Each row below holds a small network's activations on one input, seen along a few directions.
In each table, some parts of the input vary, and every possible input appears once, in random order.
A made-up example of a description, with smaller parts first: one of 6 places along a line, together with either a single point or one of 9 places around a ring or (one of 3 separate values, together with one of 8 places around a ring).
Shared parts are said once, and a part with two or three values counts as separate values.
In the rows, zero is written as 128.

A family of inputs:
r1: [154 115 147 113 155 129 162 213 117 167  41  92 172 153 125 115]
r2: [157 216 105 207  72 143 197 128 167 126  34  66  83 145 174 189]
r3: [112  77 157  94 221 116  84 121 107 157 206 169 202 106  47  99]
r4: [123 141 173  59 122 225 191 152 134  96 143  99 155 130  22 100]
r5: [175 166 131 152 134  92 157 207 122 172  29  86 140 155 172 146]
r6: [ 81  43 152  58 118 131  81  85 142  90 204 172 124  83 115  93]
r7: [125 164 104 178  58 125 139 149  81 133  96 111  93 138 230 154]
r8: [ 97 146 168  73  62 245 160 102 127  67 184 129 109 109  50 110]
r9: [173 109 121 151 224  67 101 153 150 176 107 145 188 132  83 126]
r10: [ 87 140 135 159  58 161 107 101  65 101 160 127  87 144 217 138]
r11: [156  88 155  58 161 152 159 214  96 165 102 111 186 156  68  93]
r12: [129 156  77 197 136  68  88  68 112 144 160 167 104 114 165 159]
r13: [109  95 181  56 142 170 154 189  77 149 146 121 193 125  85  85]
r14: [106  50 160  46 168 123 114 136 142 130 156 137 172 108  78  83]
r15: [ 94 107 103 136 102 115  76  56 138  87 178 151  66 119 202 126]
r16: [156 164  85 211 155  44  99  94 132 158 106 152 142 105 165 167]
r17: [ 70  79 124 118  99 119  82  68 132  72 197 160  90 101 172 120]
r18: [ 84 188 112 154  39 213 135  49 128  60 171 115  47 145 168 154]
r19: [129 128  71 154 103  80 101  95 163 105 115 136  67 110 210 147]
r20: [ 70 127 153 130  58 167 116 130  55  97 184 137 108 124 170 120]
r21: [168 142 154  69 151 206 206 184 155 122  91  82 147 166   9  99]
r22: [160  51 139  46 191  99 120 169 167 156 107 130 171 138  62  81]
r23: [ 78  80 156 110 162 123  68  69  92 120 241 202 167  86  83 114]
r24: [197 209 117 163 123 136 212 177 189 140  23  63 106 171 115 162]
r25: [149 178 117 194  80  93 149 165  97 155  46  97 124 128 225 163]
r26: [150 135  84 172 123  49 111 122 170 136  63 121  99 101 203 157]
r27: [158  81 139 103 237  93  94 151 122 174 159 158 207 140  37 101]
r28: [175 164 139 125 146 178 213 186 175 133  38  65 136 160  58 133]
r29: [ 84  92 174  71  82 183 126 145  78 118 189 148 144  99 122  96]
r30: [177 128 101 132 171  50 125 165 192 162  44 107 122 140 159 136]
r31: [164  80 118 100 189  75 126 175 188 162  57 115 153 134 112 104]
r32: [126 200  87 176  44 173 173  99 158 100 101  87  51 144 178 180]
r33: [194 156 106 180 209  42 100 137 156 183  91 142 160 140 127 153]
r34: [ 93 127 104 180 137  98  61  25  89 125 216 187  93 123 160 140]
r35: [ 77 178 136 125  36 226 149  82 114  56 187 123  71 125 109 133]
r36: [ 73 110 122 157 143  99  70  48  78 111 237 197 128 110 131 132]
- What is each input in this table made of? => one of 4 places along a line, together with one of 9 places around a ring
- The inputs of r17 and r35 match in every part but the place on the line of 4. If r31 is changed in the same way as r17 into r35, which row does it become? => r28
- A walk changes only the place on the ring of 9. It starts at r16 and steps to r33. List the rest of the walk in order. => r9, r27, r3, r23, r36, r34, r12
- Change only the place on the line of 4 in r30. List by row number the other rows that result. => r5, r24, r33

A family of inputs:
r37: [122 133  81 174 122  71  83  75  88 143 184 180 113 102 190 153]
r38: [199 218 150 157 124 135 176 214  95 159  38  71 148 172 107 139]
r39: [124 149  92 135  40 162 159 126 130 116 100 115  58 133 185 151]
r40: [163  93 105  85 220 140 127 128 175 133 136 116 122 191  35  95]
r41: [ 83 114 141 136 155 135  76  52 111 115 205 183 131 100  90 123]
r42: [202  95 124 123 199  16 141 174 187 194  11 110 176 135 130 130]
r43: [161 161 166  81 146 179 197 229  88 154 101  81 191 147  42 111]
r44: [ 94 123 146 148 132 147 116  66 145  93 206 172 112 111  62 126]
r45: [109 168  95 181 151  82 101  48 132 130 162 162 112 101 162 162]
r46: [122 180 102 153  57 163 140 104 155 100  99 104  73 128 155 162]
r47: [119 129 142 125 110 189 144  79 154  60 173 140 110 104  71 132]
r48: [113 181  96 192 120 103 125  60 162 107 149 140 102 110 133 170]
r49: [ 98  85 127 126 128 113  56  88  67 129 235 205 136 104 123 120]
r50: [ 53  71 159  99  95 150  82 127  61  92 186 158 126 133 182 102]
r51: [192 148  79 146 204  97 128 128 189 144  86 111 103 208 106 134]
r52: [108 150 150  88  84 204 148  91 138  78 154 123 103 112  99 119]
r53: [164  99 148  66 188 109 140 224 166 170  92 119 200 107  61  86]
r54: [103 127 151  68  57 199 150 117 131  95 158 127  97 126 134 108]
r55: [ 95 136 113 155  57 129 145 130  98 107 110 105  61 126 208 134]
r56: [ 81 108 111 170  83 110  98 138  79  97 122 138  95 123 248 128]
r57: [ 74 111 165  85  80 163 140 116  94  91 181 118 110 127 160 108]
r58: [172  46 144  55 203  63 137 206 177 177  76 123 210 107  46  82]
r59: [126 179  88 191  87 142 146  86 173  85 117 112  95 112 132 174]
r60: [140  94 167  83 182 161 186 204 131 177  77  81 207 139  58 114]
r61: [205 154 138 121 183  79 135 194 176 181  25  85 165 120 145 130]
r62: [179 141 142 162 166 126 179 190 136 194  21  84 171 172 132 144]
r63: [ 77  76 152 109 111 129  55  94  65 126 217 171 143 114 160 111]
r64: [105 115 109 168 102  87  75  94  81 137 162 150 115 116 229 137]
- The inputs of r39 and r54 match in every part but one. If r62 is changed in the same way as r39 into r54, which row does it become? => r60
- What is each input in this table made of? => one of 2 separate values, together with either a single point or one of 4 places along a line or one of 9 places around a ring

A family of inputs:
r65: [118 117 126  85 118 161 134  97 142 102 173 139 115 129  69 111]
r66: [112 107 151  93 136 164 128 132 112  98 177 141 134 132  88 102]
r67: [112 148 125 145  91 177 157 111 153 101 130 104  90 141 127 144]
r68: [112 166 139 133 115 173 151  97 131 103 155 129 119 135  85 141]
r69: [135 164 112 169 156 120 116  69 146 128 159 142 119 124  98 147]
r70: [138 149  91 179 123 120 114  81 152 111 122 134 103 125 139 159]
r71: [124 113 121 154 124  82 108 137  92 151 114 133 119 146 201 137]
r72: [113  95 134 132 132  78  97 141  95 152 145 157 151  99 159 128]
r73: [203 126 110 120 223  78 171 217 175 193  17  88 181 161  70 119]
r74: [210 135 161  91 183 130 190 227 177 175  24  77 190 153  51 118]
r75: [143 153  97 165 110  92 113 126 121 139 121 129 108 135 193 148]
r76: [114 124 149 121  85 155 131 155  83 129 107 113 120 144 175 112]
r77: [103 103 149 105  93 153 135 160  73 132 141 136 155 109 132 107]
r78: [107  81 140 108 163  95  84 121 121 143 159 157 163 110 143 111]
r79: [115 162 127 136  71 154 158 124 145 100 103 101  88 121 158 141]
r80: [118 104 133 124 162 103  78 107 136 122 165 158 136 117 106 115]
r81: [132 111 111 121 157 115  99  74 158 126 168 164 115 113  97 125]
r82: [124 162 124 128  77 161 143 150 108 120 113 108 101 132 171 139]
r83: [ 96  84 158  78 131 158 126 138  94 125 161 124 157 120 118 101]
r84: [131 155 103 173 111  91 127  96 148 111 105 126  96 114 179 153]
- What is each input in this table made of? => one of 2 separate values, together with either a single point or one of 9 places around a ring
- The inputs of r81 and r65 match in every part but the choice among 2 separate values. If r84 is changed in the same way as r81 into r65, which row does it become? => r79
- Change only the choice among 2 separate values in r78. List by row number the other rows that result. => r83
